Each row below holds a small network's activations on one record, seen along a few directions.
Here are examples, each followed by its value of one field, S.
Records without S are marked none.
Other fields move the rows too, some of them a lot.
In the rows, zero is written as 128.
[138  96 107 127  84 120 146 108 137 112 134 153 108]  s4
[122 110 128 119  93 116 132 129 135 113 119 138  95]  s7
[126 108 117 120  79 113 139 118 134 102 106 146  93]  s1
[131 106 110 129 101 125 131 112 135 114 126 160 105]  s2
[132 118 117 126  95 115 136 116 132 105 128 152 102]  s2
[117 115  89 117  98 110 130 107 134  95 129 149  73]  s5
[124 114  96 129 121 125 134 112 139 112 132 159  90]  s5
[155  80  85  89  51 113 145  78 146  87 120 162  81]  s3
[141  96 106 127  82 128 147 105 141 113 129 156 103]  s4
[138 101 106 123  89 121 139 113 138 122 136 150 105]  s4
[126 112  99 127 123 126 123 107 134 120 135 157  94]  s5
[101 183 145 140 158 145 130 146 100 154 131  63 158]  none
[132 103 104 130 102 120 149 119 145 112 128 155  99]  s2
[124 168 148 148 186 145 115 160 115 168 141  82 186]  none
[128 112 102 132 113 123 127 110 139 103 131 159 100]  s8
[131 109 132 124  97 129 129 125 136 110 115 147 106]  s1
[158  82  82 106  66 119 137  83 140  40 116 177  60]  s6
[118 165 162 143 197 142 108 149 114 176 134  86 195]  none
[116 115  96 111  89 117 133 100 133  86 129 159  73]  s8
[128  90 121 125  96 126 126 129 135 115 124 150 101]  s7
[ 99 186 145 143 158 141 131 144  99 155 124  63 155]  none
[154  86  93 104  70 114 148  90 149  99 126 159 100]  s3
[146  99  97 110  62 124 151  99 146  94 119 160  85]  s4
[133  98 125 128 102 126 126 122 135 123 120 154 109]  s1
[134 101 124 126  94 126 124 123 136 112 117 138  99]  s1
[132 120 140 126 108 128 126 134 129 124 118 140 109]  s7
[159  85  97 110  84 116 123  90 135  53 129 159  76]  s6
[123 109 128 118  88 121 134 127 128 117 122 142  93]  s7
[125 141 127 122 136 132 120 114 138 126 138 147 118]  s8
[154  75  94 104  69 121 136  84 147 100 133 161 104]  s3
[156  60  82 115  71 119 135  83 133  46 132 178  69]  s6
[156  83  83 104  69 113 137  84 138  43 118 176  63]  s6
[131 110 115 133 106 121 139 111 137 115 130 159 110]  s2
[116 114  92 116  99 114 133 102 131 101 131 153  71]  s5
[127 124 103 121 109 123 121 113 135 103 132 152  90]  s8
[155  86  85  94  50 109 148  82 149  79 115 166  85]  s3

Which value of S does each new row have?
[152 112 123 118 115 126 121 100 141  74 131 157 115]  s6
[154  90 107  94  68 117 135  87 147  94 128 149 100]  s3
[131 115 116 130  93 118 135 115 131 103 129 150 106]  s2
[126 138 140 133 126 125 129 126 138 127 132 144 137]  s2
[120  96 114 121  76 119 138 117 134 100 117 145  88]  s1
[153  81  88 100  71 118 131  81 137  46 120 175  62]  s6
[146  87  93 107  72 108 139  80 135  45 123 170  66]  s6
[133 104  96 120  79 119 149 111 145  92 118 162  82]  s2
[129 105 135 124 112 129 116 130 132 130 125 149 114]  s7
[130 107 127 130 111 122 133 137 132 127 121 146 111]  s7
[124 168 151 152 189 146 119 158 114 171 140  79 185]  none
[133 102 110 129 101 122 134 108 134 116 134 157 104]  s2
[129 104  85 131 104 123 132 109 139  98 129 166  78]  s5
[120 164 155 147 190 137 111 154 113 172 130  96 195]  none
[154 113 125  91  95 125 138  97 153 112 127 150 131]  s3
[139 111 118 115  82 126 134 105 131 112 128 149 105]  s4
[143  80  92 102  69 111 135  82 138  40 126 166  61]  s6
[131 118 139 126 108 124 125 135 128 123 120 140 111]  s7
